Each row below holds a small network's activations on one input, seen along a few directions.
In each table, some parts of the input vary, and every possible input appears once, in random order.
Descriptions start from the smaller parts, as in this example, which fits no table here: one of 2 separate values, together with either a single point or one of 9 places around a ring or (one of 6 places along a line, together with one of 8 places around a ring).
Shared parts are said once, and a part with two or three values counts as separate values.

Other details of the inputs vary at random and push rows far along two fixed directions, the same in every table; ignore that.

A family of inputs:
row 1: [-29 -53 -23  -1 -39  30  66  16   4  79  57  -1  21  13]
row 2: [ 28  67 -11 -62  16   6 -40   4   3 -69 -16 -53  12  27]
row 3: [ -2 -10  22  80   3  22 -50  20  27 -48 -35  20   3 -56]
row 4: [  7 -29  -9  -1   5  36  39  37  19 101  72  17  26   2]
row 5: [ 30  57  -5 -65   4 -40 -30   0 -13 -91 -48 -57 -25  30]
row 6: [ 11 -43  -2  -4 -10  -8  55  38   2  86  46   8 -10   4]
row 7: [ 21  62  -7 -57 -19 -16 -33 -38 -17 -93 -34 -68   3  33]
row 8: [  66   23  -19  -90  -54    4   46   20   -6   46   77 -105   27   53]
row 9: [-48 -11   4  42  -1   1 -17 -47 -12 -36 -39  35  -2 -17]
row 10: [-39   4   3  37  38  18 -37 -12   4 -33 -34  47   4 -24]
row 11: [-35  -8  22  72  50  12 -40 -34   8   2 -28  91   0 -40]
row 12: [  40   16  -35  -99  -59   15   55   30   -2   29   67 -107   28   61]
row 13: [ 22  37   8 -18 -11 -17 -24 -48 -14 -39 -15 -26   2  13]
row 14: [-60 -38  11  65  29 -18  -9 -13  -6 -17 -55  79 -33 -35]
row 15: [-35 -48  27 118 -29  10 -25 -19  11 -35 -44  43  -5 -67]
row 16: [-27 -44 -22  -5 -37  26  59   9   5  68  50   0  19  17]
row 17: [ 47  69   8 -49 -14 -27 -41 -49 -21 -76 -24 -65   2  25]
row 18: [-24 -53  30 110  -6 -14 -20  20  16 -32 -57  52 -34 -68]
row 19: [-17 -30 -23 -10   2  43  40  45  20  72  55  10  26   8]
row 20: [-12  13  19  43  43   7 -45 -27   3 -15 -24  53   3 -28]
row 21: [ 17  43  -3 -46   7 -36 -26  -1 -13 -79 -48 -38 -26  20]
row 22: [-11  -7  22  39  27 -34 -20 -23  -9 -16 -43  50 -32 -23]
row 23: [  8 -48  -5  -5 -12  -5  64  40   6  99  53  13  -8   7]
row 24: [-17 -30 -23  -9   2  43  39  46  20  71  56   9  26   7]
row 25: [ 57  77   6 -62 -17 -28 -41 -45 -22 -80 -21 -81   3  31]
row 26: [ 47  70   8 -49 -14 -26 -41 -50 -20 -76 -25 -64   2  26]
row 27: [ 11 -43  -2  -3 -10  -8  55  39   1  86  46   7 -10   3]
row 28: [-62 -46   9  67  26 -15  -2  -7  -6  -5 -47  81 -31 -36]
row 29: [ 10 -23  -5   1   7  33  30  34  15  87  65  11  25  -1]
row 30: [-35  -8  22  73  50  12 -40 -34   7   2 -28  90   0 -41]
row 31: [ 78  49 -17 -95 -11  16  14  45   8  30  69 -93  30  46]
row 32: [ 11 -42  -3  -5  -9  -8  56  37   3  86  46   9 -10   5]
row 33: [-39   6   2  33  39  17 -36 -17   8 -31 -34  53   3 -19]
row 34: [ 34  54  12 -27 -10 -24 -38 -49 -22 -66 -24 -48   1  13]
row 35: [ 40  66  -7 -80   0 -41 -28   3 -13 -94 -44 -72 -24  38]
row 36: [-16 -50 -19 -12 -15   3  63  51   6  70  37   6  -8  11]
row 37: [-39   4   3  37  38  18 -37 -13   5 -33 -34  48   4 -23]
row 38: [-12  -6  21  37  27 -33 -19 -25  -8 -15 -43  52 -32 -21]
row 39: [-27 -47 -21  -1 -37  27  58  14   1  66  50  -7  20  11]
Description of these inputs: one of 3 separate values, together with either a single point or (one of 2 separate values, together with one of 6 places along a line).
The inputs of row 4 and row 17 match in every part but the choice among 3 separate values. If row 30 is changed in the same way as row 4 into row 17, which row does it become?
Answer: row 26
Which other rows does row 10 become when the choice among 3 separate values takes its other values? List them by row number.
Answer: row 28, row 39
List by row number the other rows that have the choice among 3 separate values in common with row 14.
Answer: row 5, row 6, row 18, row 21, row 22, row 23, row 27, row 28, row 32, row 35, row 36, row 38
Which other rows does row 31 become when the choice among 2 separate values takes its other values? List them by row number.
Answer: row 37

A family of inputs:
row 40: [ 14  39 -18 -55 -16  11 -12  -1 -14 -48   9 -76  23  26]
row 41: [  0 -73   1  40 -47   7  63  58  19  65  40  -3  -5 -15]
row 42: [ 42  49  -9 -73  -2 -22 -12  14  -9 -26  -4 -52  -6  37]
row 43: [ 30  41 -17 -54 -28  15 -14   4  11 -49   5 -68  20  25]
row 44: [  1 -44  -1  43 -21  47  35  29  27  86  62  11  37 -19]
row 45: [-16 -65  -7  14   0  -8  59  54  -4  83  39  16 -16 -11]
row 46: [ -4 -71  -6  24 -50  -1  67  40  14  71  40   5 -10 -10]
row 47: [-55   9   7  48  51  -1 -53 -42   0 -47 -57  81  -9 -20]
row 48: [-41 -51 -24  13 -30  36  51   8  11  77  54  21  25  12]
row 49: [ 53  28   1 -51  -7 -36  -6  35   7 -38 -13 -54 -28  16]
row 50: [  3 -33  -4  18  13  38  29  34  27  99  64  41  21 -13]
row 51: [-29 -62  -9  22 -29  21  55  26 -10  80  47   8  12 -12]
row 52: [-16 -14  32  76  35 -29 -42   6   9 -57 -72  55 -43 -47]
row 53: [ 53  51  -1 -44 -21   8 -25 -13   6 -31  16 -64  23  16]
row 54: [ 26  38  -6 -66 -31 -21  10 -30 -22 -31  -7 -62  -3  40]
row 55: [-57   6   9  53  62   7 -54 -29 -11 -52 -55  68  -5 -36]
row 56: [-39 -11  21  47  38 -52 -18 -52 -18 -40 -78  75 -47 -23]
row 57: [-24 -68 -10  12 -42 -14  85  -1  -9  82  33  15 -15  10]
row 58: [ 42  52  -5 -52 -20  -2 -21 -31 -10 -24  18 -61  21  35]
row 59: [-35   7  14  69  53  19 -60  -5  20 -59 -60  66  -4 -42]
row 60: [-31  18  23  59  59  -7 -63 -59  -6 -29 -46  88  -6 -28]
row 61: [-11 -34  -6  14  24  34  32  29   1 100  69  31  25 -11]
row 62: [-13  18  31  80  60  11 -71 -22  14 -40 -49  71  -1 -51]
row 63: [ 44  32  -7 -61  -8 -47   0  17  -9 -31 -13 -54 -27  34]
row 64: [-28 -10  29  83   6  -2 -47 -23   4 -61 -68  46 -12 -49]
row 65: [-24 -76  -7  30 -36  -4  68  31 -12  73  39   4  -9 -13]
row 66: [ 38  44  -6 -66  10 -15 -15  27 -19 -31  -1 -63  -2  20]
row 67: [ 32  47  -6 -77   6 -26   1  -9 -16 -22 -10 -41  -9  39]
row 68: [-57  14   9  31  55  -5 -36 -59  -7 -44 -57  79 -10 -11]
row 69: [-42  -4  13  80  16  20 -52 -28  14 -68 -60  48   6 -43]
row 70: [ 40  56  -2 -68 -16  -5  -6 -49 -17 -22  18 -63  19  44]
row 71: [ 49  43  -2 -59   0 -10 -18  30   7 -33  -6 -49  -8  17]
row 72: [-18 -41 -21   4   5  44  40  51  33  80  53  32  19  -3]
row 73: [ -1 -50  -1  26  -1  30  40  73  28  82  41  23   4 -16]
row 74: [ 11  46 -17 -71 -21   1   4 -34 -11 -39   5 -61  15  48]
row 75: [-45  -7  18  62   3 -20 -39 -60 -17 -48 -66  58 -19 -27]
row 76: [ 44  65  -1 -75  23  -9 -15 -28 -12 -14  15 -37  12  42]
row 77: [ 42  32  -2 -47 -37  -7  -9   8   1 -42  -5 -66   2  16]
row 78: [-20 -70 -11  23 -48 -12  70  19  -2  78  37  13 -13   4]
row 79: [ 41  50  -3 -50 -10   5 -22 -17 -20 -30  22 -77  26  20]
The inputs of row 53 and row 50 match in every part but one. If row 51 is changed in the same way as row 53 into row 50, which row does it become?
Answer: row 66
The inputs of row 40 and row 55 match in every part but one. If row 58 is changed in the same way as row 40 into row 55, which row does it become?
Answer: row 60
What is each input in this table made of?
Answer: one of 2 separate values, together with one of 4 places along a line, together with one of 5 places along a line
Which other rows does row 41 become when the choice among 2 separate values takes its other values? List them by row number.
Answer: row 52

A family of inputs:
row 80: [ 43  46  -8 -67  -6 -12  -6   3  -8 -27   8 -63   4  33]
row 81: [ 21  39   3 -28   9 -14 -26 -14  -6 -43 -20 -23  -5  13]
row 82: [-37 -15  16  63  23   1 -29 -30  -1 -18 -37  63  -8 -35]
row 83: [ -1 -20   8   7 -34 -54  15  -5 -19 -40 -45 -17 -45  -2]
row 84: [  6  12   5   7   3   2 -19  -3   3 -25 -13  -5   2  -7]
row 85: [-41 -14  16  60  26  -3 -25 -40  -6 -17 -38  65  -9 -31]
row 86: [ 16  -3  -9 -21 -13  12  18  29   9  22  28 -27  10  10]
row 87: [  2  14   3  -4  12  -7 -17  -5  -3 -21 -15   2  -5   0]
row 88: [-44 -14  15  56  31  -7 -24 -37  -7 -17 -41  69 -14 -29]
row 89: [ 15   1  -9 -28 -10   6  21  16   4  29  30 -21   8  17]
row 90: [-10 -23   1  23   3  12  12  14   9  31  13  22   3 -13]
row 91: [ 17  -2  -9 -26  -5   7  20  32   8  26  27 -22   5  12]
row 92: [ -1 -43 -15  -4 -14  25  55  49  16  87  60   2  13   5]
row 93: [-40 -15  14  59  28  -3 -27 -27  -2 -17 -39  66 -12 -32]
row 94: [ 44  43  -7 -57 -16  -3 -11   9  -2 -31  10 -69  10  27]
row 95: [-42 -15  16  63  20   0 -26 -41  -5 -19 -37  62  -6 -32]
row 96: [ -3  14   2  -5   9  -7 -14 -16  -7 -22 -15   1  -3   2]
row 97: [  3  11   4   5   3   2 -18  -2   3 -27 -14  -6   1  -6]
row 98: [-21 -24  -3  19  -2  11  17  -2   1  31  13  23   6  -6]
row 99: [ -2  13   2   1   1   0 -16 -16  -2 -25 -14  -2   2   0]
row 100: [-39 -15  16  62  22   0 -26 -37  -1 -17 -38  65  -8 -32]
row 101: [ -6 -43 -15  -5 -22  25  58  30   9  91  65   0  19  10]
row 102: [-13 -22   0  19   4   9  12   8   5  34  14  26   2  -9]
row 103: [ 41  45  -9 -66  -9  -9  -6   7  -4 -29   7 -63   5  33]
row 104: [-17 -25  -2  23  -4  15  13   7   6  29  14  21   7 -10]
row 105: [ -6 -42 -16 -11 -15  22  59  37  11  92  61   7  13  12]
row 106: [ 17  36   1 -26   3 -10 -25 -14  -5 -46 -20 -26  -1  12]
row 107: [ 21   0  -7 -25  -4   6  18  30   7  27  28 -22   6  11]
row 108: [ 14  -1 -10 -25 -11   9  19  22   4  25  29 -24   9  14]
row 109: [ -3 -42 -15  -6 -20  25  57  34  12  92  64   3  17  10]
row 110: [-13 -23   0  21   2  11  12   7   5  34  15  24   4 -10]
row 111: [-17 -25  -2  21  -1  13  13   8   5  31  14  22   5  -9]
row 112: [ 14  36   1 -26   4 -11 -23 -18 -10 -46 -19 -27  -1  12]
row 113: [-13 -25  -1  22   3  13  13  16   9  29  12  22   3 -12]
row 114: [ 16  36   1 -24   1  -8 -25 -16  -5 -47 -20 -27   0  11]
row 115: [  1  14   4   2   1   0 -17 -17  -1 -23 -12  -2   2  -1]
row 116: [ -4  13   2   0   1  -2 -14 -19  -6 -25 -14  -4   2   0]
row 117: [-11 -24   1  25   1  14  12  13   9  30  14  21   5 -13]
row 118: [  8  14   5   1  11  -4 -18   0   2 -22 -14  -1  -4  -5]
row 119: [ 42  46  -8 -65  -9 -10  -6   2  -8 -28   9 -65   5  33]
row 120: [ 20   4   9 -16 -37 -61   4  -7 -22 -62 -49 -45 -44   8]
row 121: [ 22  38   3 -26  10 -14 -29  -8  -6 -44 -20 -24  -5   9]
What is each input in this table made of?
Answer: one of 2 separate values, together with either a single point or (one of 4 places along a line, together with one of 5 places along a line)
The inputs of row 114 and row 100 match in every part but the choice among 2 separate values. If row 116 is changed in the same way as row 114 into row 100, which row does it become?
Answer: row 95
The inputs of row 89 and row 103 match in every part but the choice among 2 separate values. If row 80 is changed in the same way as row 89 into row 103, which row does it become?
Answer: row 88
Which other rows does row 104 become when the place on the line of 5 takes its other values? List them by row number.
Answer: row 87, row 93, row 108, row 111
Which other rows does row 82 become when the place on the line of 4 takes its other values? List them by row number.
Answer: row 100, row 101, row 117
A walk changes only the place on the line of 5. It starts at row 94 and steps to row 82. List the rest of the walk in order.
Answer: row 110, row 102, row 121
